Each row below holds a small network's activations on one input, seen along a few directions.
Each table varies a few parts of the input and shows all the possible inputs, shuffled.
A made-up example of a description, with smaller parts first: line(4) and (point or line(11) or (values(3) and ring(8))).
Shared parts are said once, and a part with two or three values counts as separate values.
(in the rows, 128 means zero)

Other details of the inputs vary at random and push rows far along three fixed directions, the same in every table; ignore that.

Table:
x1: [ 83 164 149  89 136 168  91  60 121 180  91]
x2: [ 85 129 176 163 138 186 169 141 183 137  24]
x3: [120 118 124 179 124 138 170 179 150 122  83]
x4: [152 125 129 163 151 129 160 139 154 108 116]
x5: [124 107 142  61  57 100  59 142 114 161 143]
x6: [164  93 102 155 115  84 145 173 132  83 166]
x7: [115 162 158 139 199 162 154 119 154 104 133]
x8: [163 117  98 166 167 115 153 176 146  70 175]
x9: [170  75 108 132  29 108 158 125 120 150  90]
x10: [ 90 152 136  85 166 125  59  99  97 125 173]
x11: [154 143  89 101 152 106  85 120 116  95 213]
x12: [143 144 119 176 158 163 178 133 150 143  77]
x13: [173  91  82 118  18  96 124  98 102 190  72]
x14: [151 125 145 167 137 153 188 123 156 127  86]
x15: [129 124 118  58  47 104  58  49  66 193 124]
x16: [125 121 113 114 144  73  84 149  92  91 210]
x17: [129 118 143 164 132 150 194 148 162 117  89]
x18: [153 118 109 160 165  84 150 182 104  66 220]
x19: [ 84 145 137  91 133 137  86  99 108 144 141]
x20: [186 104  79 137  56 136 151 102 138 170  56]
x21: [ 31 173 213 103 188 187 119  79 134 152  85]
x22: [164 106  83 148 116 106 148 167 137  90 170]
x23: [ 81 184 167 107 216 154 104  97 121 116 166]
x24: [103 133 156  98 129 107  85 173 115 138 168]
Each input here is: values(2) and (point or line(11)).
Q: The inputs of x8 and x10 match in every part but the values(2) part. If x7 is changed in the same way as x8 into x10, which row does it become?
A: x23
Q: Which other rows does x11 become when the values(2) part takes its other values? List them by row number.
A: x1

Table:
x25: [ 84 152 175  82 127 137  75 106 119 139 136]
x26: [150 102 128 105  91  93 115 146 121 103 152]
x27: [102 120 181 173 174 156 181 163 185  91  76]
x28: [156 142 111 178 173 134 180 163 125 126 141]
x29: [175 101  66 130 107  91 137 116 109  87 170]
x30: [160 127  84 127 145  63  88 212  89  78 247]
x31: [157 153 123 183 173 152 191 139 156 103 121]
x32: [ 98 163 137  91 156 137  68  60 115 135 142]
x33: [ 70 127 159  81  92 139  78  89 112 151 107]
x34: [174  78  92 167  32 103 173 169 147 145  70]
x35: [ 50 125 199  88 123 166 107  80 138 144  62]
x36: [ 97 144 156  93 152 149  91  50 134 131 100]
x37: [159 106  61 149  62 125 148 118 103 169  79]
x38: [100 167 115  95 172 118  66  90 108 132 171]
x39: [123 108 138 116 133  99  85 149 127  92 177]
x40: [172 122 103 112 145  90 107 116  96  93 228]
x41: [ 71 144 212 119 164 172 120 117 156 127  96]
x42: [224  86  59 165  46 104 183 134 129 134 109]
x43: [139 120 123 144 143  97 133 201 107 115 181]
x44: [139 113 150 123 158  95 136 170 124  74 199]
x45: [141  99 142 121  46 121 151 134 124 175  81]
x46: [161 146  73 104 112  94  99 114  95 139 177]
x47: [148 112  90 129  56 137 146  79 116 167  69]
x48: [120 158 142  82 146 127  87  69  95 140 172]
x49: [ 97 133 152 179 165 146 172 186 169 125  88]
x50: [133 118 114  90  94 120  73  58 109 147 127]
x51: [169  99  86 147  52  95 163 186 127 153 107]
x52: [131 158 122 132 172 125 140 125 117 134 166]
x53: [131 109 138  85  35 179 112 111 180 208  13]
x54: [152 132 145 161 181 142 192 126 148  94 134]
x55: [164 154 109 141 185 174 146 142 188 108 132]
x56: [149 145 136 152 195 138 165 126 147  74 150]
x57: [109 141 145 157 193 164 154 105 146  95 130]
x58: [ 87 145 192 164 167 166 192 169 163 153  72]
x59: [116 138  88  87  96 118  83  76  88 163 134]
x60: [130 150 116 183 186 151 163 144 148 124  97]
x61: [ 60 145 170 155 166 168 160 152 157 137  78]
x62: [142  90  98 142  47 108 126 163 120 169  74]
x63: [110 160 121  79 118 137  60  69  86 174 125]
x64: [114 120 107 148 140 107 119 189 108 103 167]
x65: [105 120 173  85 136 110  81 124 109 116 187]
x66: [107 103 145 133 118 127 128 143 134 107 132]
Q: The inputs of x64 and x37 match in every part but one. If x33 is changed in the same way as x64 into x37, which row does it become?
A: x47
Q: Describe the family of inputs behind these rows.
A: values(2) and (point or (line(4) and line(5)))
Q: Which other rows does x57 become when the line(4) part takes its other values? List them by row number.
A: x40, x42, x50
Q: Which other rows does x50 become when the values(2) part takes its other values? List them by row number.
A: x39
